A small network was shown many inputs. Here are its activations along a few directions, one row for each input.
Each table varies a few parts of the input and shows all the possible inputs, shuffled.
Descriptions start from the smaller parts, as in this example, which fits no table here: one of 6 places along a line, together with either a single point or one of 9 places around a ring or (one of 3 separate values, together with one of 5 places around a ring).
Shared parts are said once, and a part with two or three values counts as separate values.

Other details of the inputs shift rows strongly along two fixed directions, in all tables alike. That doesn't count.

Rows:
R1: [ -4 -62 -35  51  31  50 -35 -31 -54   1 -15  42 -35 -37]
R2: [-23 -58  -5  66  26 -36 -15  -7  -5  21  72  31 -37  10]
R3: [-42  44 -28   5  23 -85  71  32  22  31  60  -6  64  30]
R4: [ 36  99 -36 -80 -44  61 -13  13 -19  12 -79 -46  13 -14]
R5: [ 28  84 -46 -80 -41  41 -15  18  -4  13 -84 -38  17  11]
R6: [ 46  81  -4 -88 -60  30 -39  19  10  17 -58 -66 -14   0]
R7: [ 48  73 -12 -91 -53  25 -30  23  25  20 -40 -56  -1  17]
R8: [ 11 -82  -1  41  31  25 -23 -10 -23 -17  -7  47 -24 -44]
R9: [ 28  57  12 -91 -35   5 -17  18  26   2 -79 -74  28  11]
R10: [ 29 -35  34 -11 -11  32 -56 -11   2  -4 -60 -31 -26  -1]
R11: [ 27 -12   0 -14   0  35 -27  -5 -29  -4 -61  -8  -3 -56]
R12: [-27  47 -22   2  18 -74  79  39  29  25  71   0  68  31]
R13: [  3 -81  46  56   7  32 -39 -43 -20 -28  -3  21 -54 -28]
R14: [-30  28  18   3  10 -85  65  36  50  11  80 -14  56  45]
R15: [-33  70 -50   4  10 -42  72  30  14  28  78   9  50  41]
R16: [-30 -37 -14  57  31 -33  27   5  10  -7  67  61  -4   3]
R17: [-48 -44  18  49  37 -35  30 -43 -12 -19  63  34  -3  21]
R18: [-25 -28 -20  73  25 -13  19   3 -25   4  56  53 -16 -11]
R19: [  29   70   17 -104  -40   43   -2  -22    9  -23  -66  -50   20   17]
R20: [  3 -65   6  48  21  18 -21  -9 -32 -12 -10  37 -30 -50]
R21: [-39  42  24   8   1 -88  67  35  39  14  76 -24  50  35]
R22: [ 16 -71 -22  53  23  51 -33 -17 -37 -13  -7  58 -36 -35]
R23: [ 16 -12  34 -27 -13  54 -29 -51 -32 -36 -54  -9 -26 -25]
R24: [ 20  81 -31 -90 -40  23 -13  18  19   1 -84 -36  14  11]
R25: [  8 -80  37  45  15  32 -31 -41  -4 -28   5  27 -37 -11]
R26: [ -2 -95  33  53  21  28 -45 -49 -18 -25 -11  24 -52 -13]
R27: [-37  39  32  21  -9 -85  59  36  48  22  86 -24  34  55]
R28: [ 24  -7  -4 -14 -15  53 -41  -8 -19 -20 -65  12 -34 -43]
R29: [-29  33  25  12   0 -80  60  36  59  23  90 -16  46  67]
R30: [ -3 -79  -8  45  33  15 -27 -15 -30  -9 -20  39 -27 -37]
Description of these inputs: one of 3 separate values, together with either a single point or one of 4 places along a line or one of 5 places along a line.
Changing only the choice among 3 separate values turns R30 into R20. The same change can be made to R10. Which row results?
Answer: R27
A walk changes only the place on the line of 5. It starts at R15 and steps to R22. List the rest of the walk in order.
Answer: R16, R8, R12
Change only the place on the line of 5 in R24. List by row number the other rows that result.
Answer: R1, R3, R5, R30
Change only the choice among 3 separate values in R7. List by row number the other rows that result.
Answer: R2, R6
